These are the activations of a small neural network, seen along a few directions. Each row is one input.
Each table varies a few parts of the input and shows all the possible inputs, shuffled.
Descriptions start from the smaller parts, as in this example, which fits no table here: ring(5) and (point or ring(9) or (values(3) and line(4))).
Shared parts are said once, and a part with two or three values counts as separate values.
In the rows, 128 means zero.

Other details of the inputs vary at random and push rows far along two fixed directions, the same in every table; ignore that.
These rows show it; all are for the same input, with only those details redrawn:
[171 199  64 172  92  74 133 155 115 133 117  86]
[139 111 162  91 100 116 139 159 108  81 119 120]
[ 82 103 140 105 144 146 167 181  73 121 128  41]
[158 136 139 111  91  98 134 155 116  86 115 121]
[151 165  96 144 102  94 139 161 107 119 120  85]
[177 143 137 111  78  88 123 149 124  81 114 140]

Rows:
R1: [190 214  96 189 138  81 110 145 116 145 111  87]
R2: [158 228  68 192  89 129 119  69 151 137 150  79]
R3: [ 66 103  93  75 138 121 125 150 165 134 147 226]
R4: [143 192  36 188 123 113 154  90 167 165  81 130]
R5: [174 165  67 200 119 142 156 135 155 174 108 134]
R6: [132  87 151  95 119 117 120  85 151 115 117 157]
R7: [146  73 176  84 108 147 150  86 111  99 149 150]
R8: [ 96 104  95 138 171 144 189 149  69 186 134  98]
R9: [148 197  24 171 143  97 116  89 143 139 122 119]
R10: [170 175  94 171 153  84  91 112 113 203 120 122]
R11: [112  92  97  90 130 104 126 166 164 145 151 248]
R12: [ 66 122 116 144 158 208 176 127 129 152 109  74]
R13: [115 128 176 102  79 173 103  89 176 103 106 133]
R14: [ 79  81 169 120 159 204 170 132  95 141 170  41]
R15: [ 96  80 141 153 182 190 188 156  91 137 166  70]
R16: [122 134 158 130 179  96  93 156 171 150 151 194]
R17: [ 53  77 163 126 170 170 130 145 127 151 143  45]
R18: [106 174 100 124  97 103 119  86 111 157 126 102]
R19: [147 106 213 129  81 164  83 148 189 104 126 145]
R20: [163 129 153 122 104 101  55 127 173  94 147 142]
R21: [125  67 175 118 151 146 132 133 159  97 123 166]
R22: [ 75 101 126 113 146 142 156 138  73 187 143  65]
R23: [139  95 184 111  91 165 116 123 162 122 114 146]
R24: [162  89 128 114 134 113 147  91 155 105 105 207]
R25: [ 57  66 146 107 159 177 165 136 119 172 113  60]
R26: [106 139 153  87 173 100 106  99 162 131 128 219]
R27: [144 217  35 167 133  93 108 124 120 151 134 132]
R28: [145 133 101 189 138 133 141 157 172 156 107 123]
R29: [137 160  95 132 124  98  90 146 110 160 152 109]
R30: [ 92  93 178  71 102 152 121  80 167 103  91 142]
R31: [119 114 107 168 174 187 196 138  97 151 158  78]
R32: [195 152 151 108 129  93 124 111 103 102  95 159]
R33: [ 52 106 132 100 150 189 173  77  81 134 154  40]
R34: [166 157  82 139 161  89 118  86  87 208 107 138]
R35: [144 126 188 100 100 112  49 167 147  98 160 156]
R36: [165 165 107 186 104 119 120 120 135 144 165  85]
R37: [127  79 163  72 130 128  95 110 133  98 142 140]
R38: [ 82  80 124 101 142 121 112 201 174 140 167 216]
R39: [175 115 139 133 132 111  85 139 169  86 140 175]
R40: [138 141 131  82 100 103  68  66 163  79 127 151]
R41: [139 113 166 110 129 182 158  82 140  67 139 159]
R42: [100 137 158 147  67 101  72 123 117  86  92 189]
R43: [152  87 126 101 151 124 125 117 132 101 132 173]
R44: [108 109 147 181 175 198 170 171 117 134 173  60]
R45: [108 108 158  92 187 110 125 133 142 153 140 204]
R46: [ 51 155 105 107 151 147 101 133  89 156 155  47]
R47: [101 111 150  79 112 127 108  52 161  95 107 144]
R48: [ 73 144  93  91 134 140 177 127  62 120 105  46]
R49: [ 77  68 116 131 184 179 199 147 115 170 103  92]
R50: [159 187  44 174 126 125 174  67 116 136 130 129]
R51: [ 34  85 135  90 182 179 191 125  65 149 127  86]
R52: [139 111 162  91 100 116 139 159 108  81 119 120]
R53: [133  98 185 126 100 137  97 139 187 119 114 134]
R54: [165  74 145 106 134 151 183  96 107  98 139 184]
R55: [143 121 156  66 145 109  99  51 105 139  95 186]
R56: [ 82 145 143  96 189 154 157 116  59 127  98  44]
R57: [110 112 177 179  87 112  63 184 120 106 118 156]
R58: [170 174  93 221 115 145 126 166 178 162 122 115]
R59: [167 179 126 203 103 138 105 138 159 136 172  74]
R60: [144 118 182 119  89 105  91 144 139 126 147 142]
R61: [156 105 166 132 118 116 128 158 131 120 138 179]
R62: [168 123 132  79  86  98 149 127  98  88 104 155]
R63: [155 114 129 103 136 112 113 152 112 117 142 190]
R64: [145 159 102 168 146 113  96 189 127 144 158 125]
R65: [107  98 164 149  94 117  93 159  95 110 106 176]
R66: [140 124 116 109 126 114 134  60 167  91  93 196]
What is each input in this table made of?
Answer: values(3) and (point or line(5) or (values(2) and ring(8)))
Changing only the values(3) part turns R18 into R60. The same change can be made to R55. Which row results?
Answer: R10
Changing only the values(3) part turns R15 into R54. The same change can be made to R58. Which row results?
Answer: R5
Change only the values(3) part in R61. List by row number the other rows that result.
Answer: R8, R51
Change only the values(2) part in R2. List by row number the other rows that result.
Answer: R41

Rows:
R67: [120  64 175  60 145 140 143 108 137  94 122 218]
R68: [157 141 133 140  95 112 105 133 155 113 124 156]
R69: [161 186  49 168 125  87 118  90 158 167 121 169]
R70: [146 158 110 159 118 103  98 148 148 145 135 137]
R71: [148 126 147  98 109 107 117 113 121 101 116 157]
R72: [122 112 142 129 120 137 132 155 128 120 129 124]
R73: [180 149 136 142  98 111 111 104 157 107 124 163]
R74: [131 150 110 141 118 128 132 114 124 129 123  98]
R75: [159 161 102 134 110  95 124 117 117 125 118 138]
R76: [ 98 131 118 151 154 135 125 169 116 158 147  83]
R77: [103 130 111 154 153 133 134 177 108 159 148  85]
R78: [170 186  83 181  93  91 100 128 161 141 123 135]
R79: [153 126 155  94 101 106 103 101 133  97 115 167]
R80: [172 125 151 127 104 122 124 116 144 100 125 164]
R81: [110 144 109 141 129 141 136 119 117 140 127  79]
R82: [128 158  96 170 136 137 133 123 129 160 131  81]
R83: [100 131 112 154 153 134 130 173 112 161 148  83]
R84: [ 62  52 198  84 154 183 147 165 107 108 137 100]
R85: [ 74 128  77 139 185 148 161 121 113 183 130 100]
R86: [134  95 186  67 111 125 114 111 124  82 116 171]
R87: [165 148 127 127  93 113 120 105 140 101 119 146]
R88: [133  67 210  79 122 158 128 120 133  79 128 160]
R89: [ 69  82 153  98 158 178 168 140  83 124 133  55]
R90: [ 77 121  81 135 186 148 167 123 109 178 132 105]
Changing only one part turns R79 into R75. The same change can be made to R70. Which row results?
Answer: R77
What is each input in this table made of?
Answer: line(4) and (point or line(5))
Which other rows agree with R86 in the line(4) part? List them by row number.
Answer: R68, R73, R74, R76, R85
Change only the line(4) part in R78. List by row number the other rows that result.
Answer: R68, R72, R84
Change only the line(4) part in R85. List by row number the other rows that result.
Answer: R67, R69, R90

Rows:
R91: [ 78 121  69 168 175 174 188 113 138 189 114  98]
R92: [184 198  66 167  67  75 126 137 126 113 113 115]
R93: [ 62 141  88 155 149 139 123 175 122 163 148  61]
R94: [156 145 119 128  95  81  87 152 151 120 134 198]
R95: [ 96  94 182  83 120 132 122 144  95 104  99 112]
R96: [ 78  49 182  39 113 165 152  90 151  73  96 205]
R97: [ 91 170  52 171 150 100 137 175  97 188 134  75]
R98: [194 184  70 144 105  83 139  93 119 121 119 139]
R99: [118 131 135 133 105 149 147 148 103 101 138  69]
R100: [209 192  79 202  90  76  78 134 203 138 136 198]
R101: [237 170 129 121  67  84 111  67 154  67 126 206]
R102: [136 133 131 155 139 126 132 144 114 153 107 103]
R103: [207 165 118 182  82 116 127 128 154 105 134 143]
R104: [ 97  95 162  79 165 140 142 107  81 131 107 108]
R105: [101  69 171  57 169 132 136 125 102 114 134 174]
R106: [105  73 182  61 153 144 111 112 141  95 145 183]
R107: [ 74 155 107 156 128 149 124 157 118 150 136  27]
R108: [104  97 176  78 146 158 124 102 129 104 138 118]
R109: [126  94 190 123 123 163 115 144 160 103 137 128]
R110: [ 97 129 157 131 108 144 108 136 110 127 130  59]
R111: [171 140 114 112 130  85 101 107 144 131 139 215]
R112: [112 106 126 149 164 140 131 174 130 166 152 135]
R113: [162 143  90 101 118 107 142  30 164 121  94 230]
R114: [129  71 184 100 129 161 158 154 115  89 129 127]
R115: [109 144  75 181 172 121 147 177 112 193 140  95]
R116: [101 169  85 166 165 141 136 100  89 189 141  22]
R117: [120  76 215 115 126 170 115 132 133 109 136 113]
What is each input in this table made of?
Answer: values(3) and (point or ring(8))
Changing only the values(3) part turns R91 into R96. The same change can be made to R103. Which row results?
Answer: R99
Change only the values(3) part in R100. List by row number the other rows that result.
Answer: R93, R106
Change only the ring(8) part in R108. List by row number the other rows that result.
Answer: R98, R101, R104, R105, R106, R111, R116
Change only the values(3) part in R105. List by row number the other rows that result.
Answer: R97, R115
